These are the activations of a small neural network, seen along a few directions. Each row is one input.
Each table varies a few parts of the input and shows all the possible inputs, shuffled.
A made-up example of a description, with smaller parts first: one of 5 places around a ring, together with either a single point or one of 11 places around a ring or (one of 2 separate values, together with one of 6 places along a line).
Shared parts are said once, and a part with two or three values counts as separate values.
(in the rows, 128 means zero)

Other details of the inputs shift rows strongly along three fixed directions, in all tables alike. That doesn't count.

A family of inputs:
x1: [142 119 125 122 134 135 122 151 143 148 139 135 120]
x2: [147 136 115 115 142 127 108 118 130 130 112 151 139]
x3: [103 158 106 125 150 121 122  87 127 107 110 150 157]
x4: [136 142 136 137 138 133 146 143 128 122 158 112 122]
x5: [145 127 123 112 154 133 137 147 129 127 161 120 111]
x6: [111 143 141 131 150 131 164 127 137 126 165  99 140]
x7: [137 126 106 109 144 121 107 125 125 131 110 144 131]
x8: [157 126 129 121 134 135 125 143 125 130 143 127 111]
x9: [108 132 116 132 136 118 118 116 131 129 117 141 132]
x10: [136 119 128 107 142 133 105 116 145 122 109 140 131]
x11: [100 131 143 152 100 126 134 100 123 123 100 127 140]
x12: [121 130 115 118 145 121 111 116 125 107 115 143 120]
x13: [133 107 149 138  95 128 114 139 118 147 107 115 119]
x14: [ 93 145 114 126 166 112 153 120 139 122 153 130 136]
x15: [117 137 109 126 131 119 129 113 125 129 115 142 135]
x16: [159 110 135 105 125 135 108 138 125 146 120 123 120]
x17: [134 121 146 126 117 136 122 139 135 134 121 117 129]
x18: [105 119 138 155  93 113 155 129 130 125 171 113 145]
x19: [150 113 123 116 124 132 104 152 138 151 122 140 116]
x20: [136 134 116 111 141 132 103 130 140 125 110 150 137]
x21: [147 128 124 114 154 138 138 146 131 125 162 122 114]
x22: [157 113 140 117 117 141 109 134 124 141 112 123 129]
x23: [100 140 127 157 102 124 138 109 117 126 102 139 144]
x24: [120 118 134 137 115 117 148 138 141 120 175 115 147]
x25: [141 127 113 111 145 127 102 120 115 114 115 139 121]
x26: [123 124 135 160  84 129 137 132 105 132 117 117 113]
x27: [138 118 136 104 153 133 140 144 149 136 154 118 121]
x28: [117 146 134 128 141 124 138 104 132 117 129 120 144]
x29: [114 129 131 145 112 123 140 137 127 145 132 128 125]
x30: [117 134 123 135 133 131 121 114 133 106 118 141 125]
x31: [104 132 156 193  50 136 143 133  97 129 104 110 124]
x32: [114 144 133 163 101 126 133 101 107 113 108 132 131]
x33: [147 126 141 148  93 144 113 143 108 131 114 120 120]
x34: [126 136 117 130 133 130 128 114 123 105 117 136 128]
x35: [122 130 126 122 133 128 130 105 130 118 111 128 140]
x36: [103 138 137 149 101 127 135 100 119 119 100 118 145]
x37: [139 132 125 111 154 135 137 160 145 136 153 125 131]
x38: [138 118 119 100 144 123 108 115 127 124 106 130 129]
x39: [139 115 141 149  87 138 117 143 115 135 111 130 109]
x40: [154 112 128 114 123 135 105 151 128 131 122 136 104]
x41: [140 111 146 137  97 130 115 133 108 149 110 111 123]
x42: [132 125 126 143 102 131 131 135 119 146 117 130 128]
x43: [ 97 147 103 120 148 117 130  87 130 108 107 158 147]
x44: [144 125 132 120 145 142 124 159 145 123 152 122 113]
x45: [113 133 133 125 133 130 119 109 142 117 113 129 138]
x46: [167 115 140 111 127 137 109 138 130 142 119 124 125]
x47: [102 137 142 174  87 131 138 133 125 142 120 121 135]
x48: [102 147 109 123 149 123 128  88 126  85 106 152 138]
x49: [145 131 122 115 159 121 135 149 133 146 159 122 125]
x50: [158 114 132 119 125 142 106 153 131 126 120 136 111]
x51: [105 123 146 147 111 125 149 127 133 140 138 108 122]
x52: [144 122 121 122 131 127 113 142 118 147 126 130 127]
x53: [144 119 130 103 153 133 144 142 143 136 153 113 123]
x54: [156 106 137 104 123 139 112 143 132 141 116 128 120]
x55: [128 130 141 164  83 126 133 127 102 135 118 119 114]
x56: [102 128 124 119 159 105 179 140 155 115 221 105 143]
x57: [140 124 110 110 143 125 106 123 120 111 111 139 118]
x58: [110 135 132 118 166 121 184 138 146 131 187  94 126]
x59: [114 121 144 137 112 125 142 128 129 139 130 114 123]
x60: [111 136 150 155 115 124 170 121 124 140 155  99 131]
x61: [117 146 143 166 105 128 155 138 120 146 145 110 137]
x62: [110 141 131 161 101 130 133 103 105 112 108 130 133]
x63: [ 94 137 115 112 152 111 126  81 126 102 102 139 144]
x64: [151 109 128 119 127 134  99 152 128 131 122 131 104]
x65: [108 136 122 144 121 126 123 111 133 127 109 145 139]
x66: [114 128 143 132 133 130 160 132 136 129 146 108 133]
x67: [108 143 139 163 114 132 167 139 121 119 154 101 125]
x68: [155 116 128 118 125 138 107 154 137 146 119 141 124]
x69: [151 127 125 117 148 137 133 154 135 146 152 126 130]
x70: [126 139 112  96 157 115 109  80 131 110 102 149 140]
x71: [118 137 104 109 156 126 104  92 137  94 106 162 127]
x72: [139 122 144 148  91 141 112 149 119 129 111 125 116]
x73: [162 103 129 108 108 128  93 151 140 125 140 132 142]
x74: [138 109 138 113 138 129 118 144 139 142 134 116 117]
x75: [142 131 110 110 142 130 109 119 126 133 115 150 135]
x76: [101 145 106 121 147 121 129  86 124  89 108 154 134]
x77: [103 134 134 147 135 122 165 141 121 120 161 106 116]
x78: [138 124 113 106 139 128 109 124 125 111 111 147 116]
x79: [114 136 117 129 132 124 126 114 132 128 117 148 135]
x80: [106 136 130 138 151 125 166 142 142 121 178 111 111]
x81: [142 120 123 114 133 129 127 154 133 146 136 132 121]
x82: [113 137 130 127 144 114 138 102 123 123 129 119 136]
x83: [146 119 141 109 134 139 124 149 139 133 130 116 128]
x84: [115 140 114 138 123 124 130 108 124 124 107 142 144]
x85: [117 122 152 164  73 133 137 115 104 146 108 110 131]
x86: [146 120 138 148  97 128 114 139 102 137 115 120 111]
x87: [ 97 138 125 113 162 117 161 109 140 115 149 119 135]
x88: [158  89 131 121  83 119  82 147 120 137 119 133 132]
x89: [146 124 121 119 127 130 117 140 123 148 127 135 126]
x90: [144 126 110 109 139 133 111 120 125 111 113 145 119]
x91: [144 134 120 113 154 135 138 157 143 137 154 121 132]
x92: [135 117 137 110 152 134 140 143 153 138 158 116 119]
x93: [162 121 123 115 125 128 108 146 125 153 123 138 121]
x94: [ 99 139 113 131 138 114 133 109 122 122 116 139 140]
x95: [116 147 118 134 140 119 142 108 127 129 134 138 140]
Description of these inputs: one of 5 places along a line, together with either a single point or (one of 3 separate values, together with one of 6 places along a line).
Changing only the place on the line of 5 turns x30 into x80. The same change can be made to x35. Which row results? -> x58
Changing only the place on the line of 5 turns x95 into x49. The same change can be made to x43. Which row results? -> x94
Changing only the place on the line of 5 turns x48 into x31. The same change can be made to x34. Which row results? -> x67
Change only the choice among 3 separate values in x3. List by row number the other rows that result. -> x6, x33
A walk changes only the place on the line of 5. It starts at x20 and steps to x68. List the rest of the walk in order. -> x79, x29, x14

A family of inputs:
x96: [192 118 113  89 143 148  84 156 124 122 100 149 106]
x97: [115 135 137 120 185 125 208 165 163 148 239  89 141]
x98: [177 109 147 157  80 153 130 194 114 166 134 113  94]
x99: [ 87 148 116 133 148 108 139  80 124 116 110 132 148]
x100: [ 95 151 130 128 178 116 187 129 149 135 193  96 135]
x101: [167 100 112  59 171 125  81 134 150 111 122 145 129]
x102: [ 88 148 120 131 144 119 143  81 134 121 110 142 158]
x103: [ 90 149 130 131 178 122 184 139 156 136 191 103 148]
x104: [ 91 131 154 193  47 123 151 114 103 158  97 114 133]
x105: [171 105 118  70 167 131  85 130 141 132 107 140 121]
x106: [107 128 167 190  74 123 190 159 119 168 186  70 132]
x107: [ 93 146 120 126 137 114 140  78 124 107 116 136 167]
x108: [180 120 113  87 194 148 136 201 164 135 194 128  97]
x109: [181 110 103  95 139 148  78 160 134 129 107 163 105]
x110: [ 98 142 128 122 172 110 192 130 140 122 196  98 142]
x111: [ 88 146 123 128 142 113 138  74 130 110 112 131 145]
x112: [182 121 118  74 196 147 140 194 142 133 196 115  94]
x113: [164 130 104  92 151 132  64 100 119  96  72 172 120]
x114: [ 86 134 152 198  48 121 143 122 104 156  98 112 136]
x115: [175 104 160 154  82 149 120 187 103 159 141 101  88]
x116: [ 91 139 144 211  41 130 153 119  80 141 103 121 117]
x117: [181 128 111  82 166 139  89 146 127 113 112 155 111]
x118: [182 127 101  88 168 140  85 143 133 118 114 151 111]
x119: [162 120 105  72 139 124  68  99 131 112  77 167 147]
x120: [ 92 140 123 126 131 111 137  72 135  99 120 136 153]
x121: [ 94 144 155 210  42 129 151 119  73 131  98 112 119]
x122: [164 119 126  70 183 140 118 148 152 139 142 127 133]
x123: [170  97 157 149  79 154 123 185 107 156 138 103  84]
x124: [ 83 168 106 156 143 114 139  94 119  93 117 152 140]
x125: [ 86 146 114 132 145 110 146  82 128 118 109 142 147]
x126: [ 86 155 116 144 175 125 194 144 141 115 208 115 118]
x127: [166  90 171 135  86 152 122 174 129 174 127  97 113]
x128: [ 90 130 147 199  39 114 140 121 101 151 108 115 144]
x129: [161 111 110  77 144 128  63  92 133 115  79 163 150]
x130: [ 89 151 117 130 140 115 144  81 136 118 112 143 151]
x131: [114 127 148 117 183 127 204 158 165 136 237  78 135]
x132: [ 90 156 108 143 143 122 144  78 115  87 115 137 132]
x133: [162 115 108  76 139 124  63  92 135 112  81 164 143]
x134: [ 93 159 111 146 144 121 144  78 118  85 114 138 133]
x135: [ 89 139 121 128 132 108 138  72 132 100 120 136 149]
x136: [ 92 131 149 197  39 117 140 120 104 149 108 115 148]
x137: [ 80 166 105 154 142 114 137  92 114  94 121 151 137]
x138: [ 96 144 151 217  43 128 154 121  86 138  99 123 121]
x139: [ 87 139 124 126 129 111 132  79 137  92 119 133 155]
x140: [184 120  98  71 193 143  99 184 146 131 164 145 101]
x141: [ 94 114 160 191  41 117 146 106  97 139 101 105 135]
x142: [175 102 165 155  80 152 124 188 113 154 135 104  87]
x143: [109 127 149 117 181 127 198 165 167 129 236  76 137]
x144: [178 114 130  63 193 139 136 184 161 151 183 109 112]
x145: [153 109 112  75 151 127  69  95 135 113  66 162 129]
x146: [153  94 154 137  51 140  69 134 111 147  53 131 117]
x147: [109 135 135 122 178 121 203 170 171 142 243  94 133]
x148: [169 108 139 159  80 151 121 201 113 165 137 111  96]
x149: [180  85 148 124  80 134  91 158 113 161 106 117 116]
x150: [ 94 127 170 190  77 131 194 167 132 172 176  81 123]
x151: [169 103 159 138  86 143 119 178 125 181 132  99 112]
x152: [ 90 155 114 145 142 123 145  78 124  81 111 140 131]
x153: [ 92 147 116 133 139 110 134  76 127 113 121 135 166]
x154: [ 95 139 141 211  42 133 156 120  87 139  99 120 120]
x155: [ 83 156 121 146 140 118 137  85 122  75 112 140 133]
x156: [104 127 165 191  74 120 190 160 116 169 187  70 128]
x157: [166 100 164 152  78 151 116 194 110 147 138 100  87]
x158: [ 79 143 114 135 143 111 141  88 134 115 111 145 147]
x159: [ 82 151 111 142 138 124 139  85 123  76 113 136 132]
x160: [164 110 132 157  51 143  68 138  80 148  60 142 105]
x161: [ 83 143 129 126 137 118 134  81 140  98 109 130 148]
x162: [179 108 110  61 194 133 100 176 160 148 150 136 118]
x163: [162 117 120  69 184 131 120 150 146 135 142 127 123]
x164: [180 110 135  66 192 142 131 176 168 149 185 106 112]
x165: [115 135 133 122 188 113 204 165 153 144 240  78 131]
x166: [ 89 147 110 131 133 106 142  80 130 113 123 147 155]
x167: [ 90 153 123 124 140 116 143  80 130 110 108 134 152]
x168: [154  92 158 138  54 146  69 133 112 149  52 130 128]
x169: [161 131  87  92 151 135  66 104 119 104  73 171 123]
x170: [160 114 106  76 141 121  63  93 132 113  81 164 139]
x171: [172 109 151 156  81 149 126 194 106 168 140 115  91]
x172: [157 115 115  76 152 134  65  93 136 120  69 160 143]
x173: [163 136  97  96 153 129  62 104 118 103  73 176 123]
x174: [ 84 139 122 127 130 108 132  80 134  93 120 133 151]
x175: [ 82 162 109 154 141 117 142  91 125  93 118 157 136]
x176: [159  87 166 134  86 143 118 183 126 164 126  93 104]
x177: [ 84 145 107 137 137 101 135  89 126 110 120 143 158]
x178: [ 97 160 119 135 179 128 203 138 134 107 198 100 122]
x179: [186 105 115  87 140 151  81 148 131 120 104 147  99]
x180: [ 88 144 128 126 139 118 140  73 138 105 110 133 145]
x181: [158 108 136 162  46 144  68 147  92 145  60 158 104]
x182: [ 87 146 128 129 173 118 188 137 160 134 194 110 133]
x183: [172 112 144 163  80 150 121 203 116 163 136 111  97]
x184: [ 83 144 110 135 132 106 137  86 136 110 125 150 154]
x185: [163 104 154 141  84 143 117 188 131 181 132 107 115]
x186: [183 108 114  63 189 148  99 176 149 113 161 132  94]
x187: [174 111 153 158  84 146 119 192 101 166 142 103  91]
x188: [ 89 142 109 132 137 104 143  81 125 112 119 145 155]
x189: [161 116 112  80 175 130 108 156 157 139 157 138 143]
x190: [157 123 103  90 145 138  64 108 130  84  69 168 119]
x191: [ 87 156 110 143 142 119 140  77 109  89 119 139 130]
x192: [160  95 159 141  86 149 119 186 133 183 130 111 118]
x193: [ 92 148 113 130 132 109 141  79 134 112 122 147 159]
x194: [156 122 108  80 154 131  64  98 134 127  70 163 146]
x195: [156  90 136 145  48 129  71 138 105 157  63 150 128]
x196: [ 85 143 126 127 140 115 140  74 135 106 110 133 142]
x197: [166 121 121  85 182 140 116 152 141 112 157 134 100]
x198: [ 92 140 128 130 168 118 185 135 158 130 202 112 151]
x199: [ 91 149 116 126 134 107 141  79 123 105 119 137 156]
Changing only one part turns x193 into x106. The same change can be made to x97. Which row results? -> x153
Describe the family of inputs behind these rows. -> one of 8 places along a line, together with either one of 5 places around a ring or (one of 2 separate values, together with one of 4 places along a line)
A walk changes only the place on the ring of 5. It starts at x191 and steps to x132. List the rest of the walk in order. -> x134, x113, x115
Change only the place on the ring of 5 in x152. List by row number the other rows that result. -> x123, x142, x179, x197
Which other rows agree with x119 in the place on the line of 8? List them by row number. -> x96, x107, x110, x112, x117, x121, x122, x144, x163, x167, x178, x199
A walk changes only the place on the line of 4. It starts at x102 and steps to x130. List the rest of the walk in order. -> x104, x125
Change only the choice among 2 separate values in x106. List by row number the other rows that result. -> x151
Change only the place on the line of 8 in x149. List by row number the other rows that result. -> x101, x110, x141, x165, x177, x188, x195
